A small network was trained on invented records. Each row is its activation on one of them, seen along a few directions.
Each row is followed by the record's values for the fields V, K, U, E, G, F.
A field that a record lacks is written none.
Other fields move the rows too, some of them a lot.
In the rows, 500 means zero.
Random noise pushes rows far along 11 fixed directions. That doesn't count. These rows show it; they differ only by the noise:
503	704	546	421	560	548	474	323	429	533	485	453	468	627	639	488	543	520	362	450	548	615	534	525	376	563	558	586	544	453	440	531
356	526	354	919	304	456	606	784	232	683	206	597	851	528	57	467	730	497	365	894	572	620	434	444	264	547	413	578	300	352	946	427
809	611	402	429	557	577	402	522	666	608	563	379	430	346	796	451	417	869	535	515	309	556	771	400	832	628	547	430	596	529	805	457
378	478	335	568	450	700	257	663	489	338	430	493	579	345	448	487	544	536	458	556	545	400	678	551	532	589	593	474	685	567	464	581
378	658	679	324	453	543	213	129	621	401	430	347	228	710	686	239	454	405	329	539	605	664	635	439	220	594	688	797	712	478	361	673
635	668	554	619	289	668	388	401	468	438	405	517	486	659	647	257	333	439	614	428	360	313	604	633	369	587	611	533	531	629	427	631
549	797	382	546	589	635	454	445	449	460	527	519	499	566	670	454	564	544	457	328	448	414	554	529	473	379	586	370	432	570	490	513
576	716	694	477	459	303	549	443	666	461	442	559	499	428	520	596	570	475	452	258	336	666	609	451	447	506	616	622	544	547	585	454
638	348	471	655	475	635	608	661	280	504	664	445	609	530	511	663	358	652	550	560	574	381	232	642	589	680	348	310	469	524	418	550
543	618	736	634	330	391	551	449	598	389	544	463	523	603	444	567	415	484	462	448	398	634	433	421	402	549	497	659	483	555	577	540
719	641	493	524	662	440	571	521	506	609	600	359	570	358	675	707	641	723	400	328	552	631	397	561	537	684	475	381	605	409	637	441
572	485	487	441	253	614	488	258	670	328	489	574	638	671	416	316	365	95	710	483	314	421	841	529	570	547	538	740	536	613	452	570
589	416	247	629	518	528	438	652	616	435	520	529	571	307	430	432	630	419	631	432	490	329	553	518	613	445	543	271	496	571	670	487

438	563	298	568	556	655	392	668	512	421	485	535	588	400	488	476	544	584	573	435	414	289	634	474	663	368	510	377	452	614	510	455 : V=v1, K=k1, U=u2, E=e2, G=g1, F=none
385	430	135	496	644	701	340	834	524	257	504	557	547	154	468	679	695	510	551	266	567	256	656	555	737	387	578	252	532	636	424	436 : V=v1, K=k3, U=none, E=none, G=g1, F=none
469	398	532	413	523	321	377	331	696	545	370	501	401	395	471	178	725	276	482	560	566	643	663	452	297	503	580	607	684	429	595	565 : V=v2, K=k2, U=u3, E=none, G=g2, F=f1
599	386	645	484	531	377	488	530	727	319	666	517	363	285	604	540	431	485	605	218	425	416	439	548	576	447	546	319	641	663	341	575 : V=v2, K=k1, U=u2, E=none, G=g2, F=none
227	316	530	333	606	596	232	478	436	496	560	432	121	573	602	360	265	676	355	829	701	459	374	396	474	408	593	453	605	473	263	629 : V=v3, K=k2, U=u2, E=none, G=g2, F=f1
486	464	550	223	714	377	742	314	520	570	651	531	657	521	443	744	622	397	384	458	529	790	576	449	643	509	359	622	542	358	434	385 : V=v2, K=k2, U=u2, E=e2, G=g2, F=f2
518	578	622	559	552	379	700	601	395	490	596	433	624	504	448	848	561	693	361	426	531	723	360	423	565	565	338	589	412	462	570	386 : V=v4, K=k1, U=u3, E=none, G=g2, F=none
549	362	714	398	360	520	395	669	486	410	426	579	285	381	632	523	233	716	613	387	338	370	586	562	612	596	581	515	574	693	256	559 : V=v4, K=k3, U=none, E=none, G=g1, F=none
509	631	443	495	516	655	528	221	429	431	516	496	520	788	618	288	554	211	604	330	586	319	471	639	286	430	458	519	408	514	269	562 : V=v3, K=k3, U=none, E=none, G=g1, F=none
336	548	512	592	388	571	522	619	303	459	451	676	515	615	382	510	391	554	407	666	404	496	524	443	474	305	493	511	352	559	447	538 : V=v4, K=k2, U=u2, E=none, G=g2, F=f1
705	340	321	407	575	453	787	484	506	576	626	657	641	434	463	588	524	316	702	419	392	438	594	523	808	441	375	349	350	524	549	375 : V=v4, K=k1, U=u2, E=e1, G=g1, F=none
392	460	477	464	450	446	425	370	539	501	406	535	417	598	438	302	518	294	517	587	569	473	531	464	343	445	556	582	504	450	499	529 : V=v3, K=k1, U=u2, E=e1, G=g1, F=none
756	774	95	436	602	657	592	396	465	754	356	677	729	473	618	279	694	351	695	354	279	306	894	653	684	383	583	315	383	485	698	354 : V=v1, K=k2, U=u3, E=e1, G=g2, F=f2
402	469	325	301	743	513	486	739	293	684	333	577	555	172	526	762	696	764	345	479	596	564	643	573	657	614	555	408	619	423	450	331 : V=v4, K=k1, U=u1, E=none, G=g2, F=none
473	254	419	855	152	591	593	625	440	475	489	474	728	714	117	373	348	305	660	901	501	378	382	436	485	527	315	608	259	504	708	520 : V=v1, K=k1, U=u3, E=none, G=g2, F=none
491	480	356	412	582	555	670	230	596	497	716	459	654	755	406	433	474	247	596	614	476	507	562	357	683	326	330	574	304	474	535	430 : V=v2, K=k1, U=u2, E=e2, G=g1, F=none
540	635	409	574	597	580	434	499	299	658	394	363	501	516	635	492	652	622	358	481	727	517	362	682	299	679	521	413	606	350	512	528 : V=v4, K=k2, U=u3, E=none, G=g2, F=f2
317	694	225	426	676	693	262	606	655	211	578	512	563	316	532	650	630	470	485	226	481	309	698	479	667	275	676	375	572	636	390	464 : V=v1, K=k1, U=u3, E=e1, G=g1, F=none
535	720	338	574	463	463	546	489	571	623	224	586	676	509	384	314	742	358	552	504	361	552	809	415	458	407	561	637	330	472	885	366 : V=v2, K=k1, U=u3, E=none, G=g2, F=none
395	509	692	483	286	663	450	488	627	141	537	551	638	591	430	582	279	394	648	360	245	409	768	461	644	518	443	778	525	778	236	540 : V=v1, K=k3, U=none, E=none, G=g1, F=none
132	411	366	787	473	544	266	793	415	414	325	526	579	295	222	400	738	528	337	712	702	450	403	497	219	426	508	392	619	468	520	590 : V=v1, K=k1, U=u2, E=e1, G=g1, F=none
489	610	445	386	342	693	464	396	350	692	275	640	601	672	526	293	350	513	503	810	289	513	904	488	551	558	547	750	482	440	544	490 : V=v3, K=k2, U=u2, E=e2, G=g1, F=f1
626	513	296	464	584	797	594	244	273	538	637	333	683	740	647	486	578	316	489	513	773	485	425	789	417	717	340	485	568	324	368	598 : V=v1, K=k1, U=u2, E=none, G=g2, F=none
533	584	710	577	469	646	334	394	556	460	589	118	679	551	667	654	380	695	417	512	614	545	382	634	367	973	411	720	883	405	361	597 : V=v3, K=k1, U=u2, E=e2, G=g1, F=none
635	647	398	466	623	533	672	264	601	389	791	476	735	541	568	590	610	347	535	312	424	541	581	478	636	422	359	470	510	499	485	483 : V=v2, K=k1, U=u2, E=e1, G=g1, F=none
472	531	700	423	541	432	432	584	286	519	351	543	193	419	675	591	498	656	344	323	662	535	276	676	243	609	671	410	590	506	232	598 : V=v4, K=k1, U=u1, E=none, G=g2, F=none
344	837	389	427	621	515	595	459	396	403	412	656	578	551	472	640	774	387	339	248	496	637	680	469	441	253	574	572	324	539	498	404 : V=v4, K=k1, U=u1, E=none, G=g2, F=none
413	726	297	600	678	506	354	587	628	504	483	355	622	298	498	589	793	645	338	433	606	566	531	425	480	472	542	435	631	378	753	416 : V=v1, K=k1, U=u2, E=e1, G=g1, F=none
679	638	263	526	544	562	409	487	728	386	519	494	449	390	666	330	641	403	675	230	408	337	723	487	633	352	599	351	443	600	694	473 : V=v3, K=k3, U=none, E=none, G=g1, F=none
492	663	316	901	459	435	730	645	497	394	619	533	789	582	229	703	645	236	598	297	522	330	176	537	437	233	415	314	181	513	689	382 : V=v3, K=k2, U=u3, E=none, G=g2, F=f1
808	765	435	404	657	540	524	303	643	551	577	290	595	452	838	586	643	606	505	183	470	574	677	531	594	704	476	539	598	448	653	400 : V=v1, K=k3, U=none, E=none, G=g1, F=none
636	520	576	439	579	310	715	550	688	466	560	678	451	440	498	514	520	502	681	273	213	526	602	319	738	220	438	425	226	678	641	355 : V=v2, K=k3, U=none, E=none, G=g1, F=none
622	530	218	558	545	733	400	585	491	576	586	468	446	490	695	363	336	743	601	636	400	282	607	458	791	433	487	263	448	568	648	489 : V=v3, K=k2, U=u2, E=e1, G=g1, F=f1
718	218	351	585	485	370	534	684	458	724	404	537	504	207	446	389	612	553	570	649	574	488	447	604	519	668	499	255	595	373	765	509 : V=v2, K=k1, U=u2, E=e1, G=g1, F=none
592	321	542	495	296	479	617	590	602	523	577	481	628	509	306	668	257	618	574	798	300	675	647	302	865	609	361	706	417	491	758	420 : V=v4, K=k1, U=u3, E=e1, G=g1, F=none
497	539	573	459	581	653	500	338	633	226	880	275	468	657	652	696	361	525	460	418	571	566	389	433	643	508	353	554	559	550	335	580 : V=v3, K=k1, U=u2, E=none, G=g2, F=none
538	831	446	349	484	720	433	352	438	448	456	584	608	491	709	538	509	494	379	377	350	602	900	630	551	568	615	635	725	483	386	571 : V=v3, K=k2, U=u2, E=e1, G=g1, F=f1
462	517	549	374	706	366	419	546	640	345	623	388	330	246	597	782	738	548	335	156	688	636	345	531	447	516	596	402	678	473	382	507 : V=v1, K=k1, U=u3, E=e1, G=g1, F=none
823	598	444	192	631	494	713	97	508	758	391	550	645	591	746	336	694	151	703	212	448	482	775	744	465	679	494	618	537	387	411	392 : V=v3, K=k3, U=none, E=none, G=g1, F=none

Here are new rows. What are their fields?
502	590	719	323	541	346	390	250	746	526	505	335	285	528	664	451	443	532	389	458	522	706	565	360	426	576	607	735	668	432	532	487 : V=v1, K=k1, U=u2, E=none, G=g2, F=none
430	429	261	319	685	661	322	462	457	510	555	417	462	408	623	469	590	561	415	583	666	471	602	531	576	542	529	417	670	403	426	532 : V=v1, K=k1, U=u2, E=e1, G=g1, F=none
564	530	219	590	402	646	474	499	603	522	402	560	756	498	367	301	565	303	691	557	355	330	783	518	604	436	484	495	442	497	718	452 : V=v1, K=k1, U=u2, E=e1, G=g1, F=none
675	687	379	377	670	454	811	252	501	778	632	443	732	663	525	627	578	485	470	538	446	713	568	433	699	492	334	593	377	291	752	297 : V=v1, K=k2, U=u2, E=none, G=g2, F=f1
607	462	465	474	691	557	535	413	512	586	684	276	403	605	716	468	465	687	538	511	616	452	312	425	582	526	343	393	386	495	512	442 : V=v1, K=k3, U=none, E=none, G=g1, F=none
434	905	474	636	491	491	347	680	633	336	349	478	545	293	539	652	737	678	330	238	416	629	702	422	447	441	667	576	562	570	756	435 : V=v1, K=k1, U=u1, E=none, G=g2, F=none
732	398	443	483	315	704	570	508	394	669	437	369	725	575	552	518	321	704	558	811	411	610	792	497	753	909	313	752	524	414	734	442 : V=v1, K=k3, U=none, E=none, G=g1, F=none
294	756	231	470	626	583	389	551	611	382	428	466	719	360	384	643	851	518	279	483	506	720	903	275	616	377	525	675	498	446	769	357 : V=v1, K=k3, U=none, E=none, G=g1, F=none
620	381	441	596	410	530	584	594	460	510	480	588	503	560	464	412	405	393	766	437	437	228	383	600	543	459	494	368	301	603	481	471 : V=v3, K=k1, U=u3, E=e1, G=g1, F=none
480	413	638	387	464	473	533	345	477	468	528	311	568	575	478	696	544	425	356	523	708	739	460	532	382	820	415	787	643	349	416	503 : V=v1, K=k3, U=none, E=none, G=g1, F=none
636	402	506	444	521	460	403	267	787	381	677	282	328	545	632	361	518	337	598	377	619	482	412	476	470	561	512	494	584	516	516	576 : V=v1, K=k1, U=u3, E=e1, G=g1, F=none
703	382	570	686	475	244	677	708	560	582	577	484	460	350	429	667	481	614	590	414	461	485	193	442	562	521	432	305	364	493	738	405 : V=v1, K=k1, U=u2, E=e1, G=g1, F=none
503	641	758	839	124	437	449	454	625	339	318	464	633	641	350	331	482	286	582	395	368	462	501	518	136	584	512	751	474	604	577	591 : V=v1, K=k3, U=none, E=none, G=g1, F=none
448	653	468	241	826	367	646	307	529	560	619	519	509	506	567	740	684	404	399	223	586	597	430	493	538	363	507	437	468	405	370	348 : V=v1, K=k1, U=u2, E=e1, G=g1, F=none
356	546	224	526	606	654	318	617	539	336	574	447	362	478	513	493	522	582	462	533	574	375	554	311	680	273	560	383	371	583	579	449 : V=v1, K=k1, U=u3, E=none, G=g2, F=none
424	418	560	475	353	430	390	545	524	538	273	596	478	401	409	340	499	475	511	627	436	519	691	469	415	594	584	661	621	498	547	514 : V=v1, K=k1, U=u2, E=e1, G=g1, F=none
684	272	684	594	403	463	554	669	534	417	531	513	425	385	560	525	357	542	753	279	427	279	312	641	530	634	434	371	508	673	340	546 : V=v1, K=k3, U=none, E=none, G=g1, F=none
451	433	520	308	525	401	600	492	601	512	409	621	589	396	385	580	615	411	547	473	374	666	803	399	669	487	469	689	449	527	570	383 : V=v1, K=k3, U=none, E=none, G=g1, F=none
765	315	451	326	559	444	770	485	566	497	679	627	591	384	539	645	485	407	725	282	345	479	623	590	847	487	382	369	429	605	453	433 : V=v4, K=k1, U=u1, E=none, G=g2, F=none
